A small network was shown many inputs. Here are its activations along a few directions, one row for each input.
Each table varies a few parts of the input and shows all the possible inputs, shuffled.
A made-up example of a description, with smaller parts first: one of 3 separate values, together with either a single point or one of 9 places along a line or (one of 4 places along a line, together with one of 8 places around a ring).
Shared parts are said once, and a part with two or three values counts as separate values.
In the rows, zero is written as 128.

Other details of the inputs shift rows strongly along two fixed directions, in all tables alike. That doesn't count.

Rows:
R1: [170 202 124 155 124 106 126 161 126 131 141  86]
R2: [118  80 107 104 152 144 139 159  99 150 141 164]
R3: [100  99 117 114 173 152 113 141 130 127 104 152]
R4: [108  91 112 105 141 155 124 151 127 131  93 165]
R5: [168 201 130 159 121 121 127 157 116 132 141  81]
R6: [126 123 134 136 123  92 122  75 138 138 141 112]
R7: [121 124 137 130 131  98 124  83 141 136 135 110]
R8: [103  88 110 109 144 159 120 154 131 126  91 167]
R9: [123 121 138 140 110 102 120  70 139 131 141 110]
R10: [122 125 137 140 117 101 121  72 138 136 140 105]
R11: [108 105 139 107 141 167 133 140 132 106 109 154]
R12: [154 191 127 130 177 167 129 221 109  99 118 135]
R13: [ 93  84 109  99 156 154 120 147 135 143  89 156]
R14: [180 183 132 140 111 108 161 174  95 130 190 108]
R15: [168 207 129 155 122 114 128 161 119 135 140  83]
R16: [122 125 140 141 123 109 123  77 139 132 138  99]
R17: [127 117 137 142 111 100 122  82 140 121 138 121]
R18: [128  93 143 117  80  88 159  86 127 135 179 132]
R19: [110 107 122 106 135 155 133 166 136 115 104 162]
R20: [159 199 132 117 176 173 139 234 105  97 114 143]
R21: [174 201 132 155 110 113 136 164 123 116 147 102]
R22: [124  89 126 123 114  89 146  93 117 161 174 122]
R23: [124 114 143 141 102 111 124  70 136 122 139 113]
R24: [124 112 137 138  85 112 131  77 142 128 136 117]
R25: [125 124 155 132  96 105 136  78 145 114 144 121]
R26: [177 203 140 141 103 109 146 166 123 115 146 105]
R27: [175 203 133 149 109 111 140 162 119 120 145 102]
R28: [103  88 105 106 149 155 118 148 128 139  93 162]
R29: [128 120 146 137 105  94 132  70 143 122 143 121]
R30: [100  93 116 112 164 152 113 137 133 122 103 157]
R31: [131 119 139 137 110  96 126  77 136 125 138 121]
R32: [138  97 129 129  94  87 149  91 113 148 178 127]
R33: [ 97  85 105 109 153 155 112 148 134 139  92 158]
R34: [ 91  97 123 107 169 155 119 130 133 130 100 143]
R35: [116 109 126 137 104 109 118  87 139 146 127 115]
R36: [113  76 108 101 162 146 139 159  99 155 138 162]
R37: [123 121 138 144 116 108 119  71 136 134 141 102]
R38: [125 121 144 129  81 104 139  87 148 126 138 121]
R39: [124 118 137 143 110 108 119  69 137 129 141 107]
R40: [104 100 133 115 145 162 127 128 131 113 111 150]
R41: [153 174 107 131 156 156 119 207 113 123 112 132]
R42: [175 201 127 160 112 124 124 157 113 129 144  88]
R43: [127 119 134 135 118  95 121  77 138 133 139 118]
R44: [151 179 115 140 151 162 119 195 106 130 116 113]
R45: [107 107 125 113 153 162 122 141 125 118 103 152]
R46: [104  85 118 115 127 160 121 128 129 130  98 152]
R47: [128 120 152 137  99  94 134  79 150 113 148 122]
R48: [167 207 137 154 146 107 126 153 123 119 149  84]
R49: [119 111 136 135  85 104 132  76 145 132 135 121]
R50: [105 108 130 111 153 162 128 142 130 113 106 155]
R51: [102  91 105 105 155 155 116 151 127 143  92 158]
R52: [ 95  80 112 110 136 156 116 131 132 138  96 156]
R53: [ 99  85 117 109 130 156 123 134 132 131  96 158]
R54: [157 188 127 124 141 176 140 216 111 106 117 129]
Description of these inputs: one of 6 places along a line, together with either a single point or (one of 2 separate values, together with one of 4 places along a line).
The inputs of R36 and R22 match in every part but the place on the line of 6. If R3 is changed in the same way as R36 into R22, which row does it become? -> R48
The inputs of R24 and R5 match in every part but the place on the line of 6. If R40 is changed in the same way as R24 into R5, which row does it become? -> R16
Which other rows agree with R4 in the place on the line of 6? List them by row number. -> R8, R17, R23, R31, R32, R45, R46, R53
Which other rows does R27 become when the choice among 2 separate values takes its other values? List them by row number. -> R29
Which other rows does R33 become when the place on the line of 6 takes its other values? List them by row number. -> R1, R8, R19, R21, R41
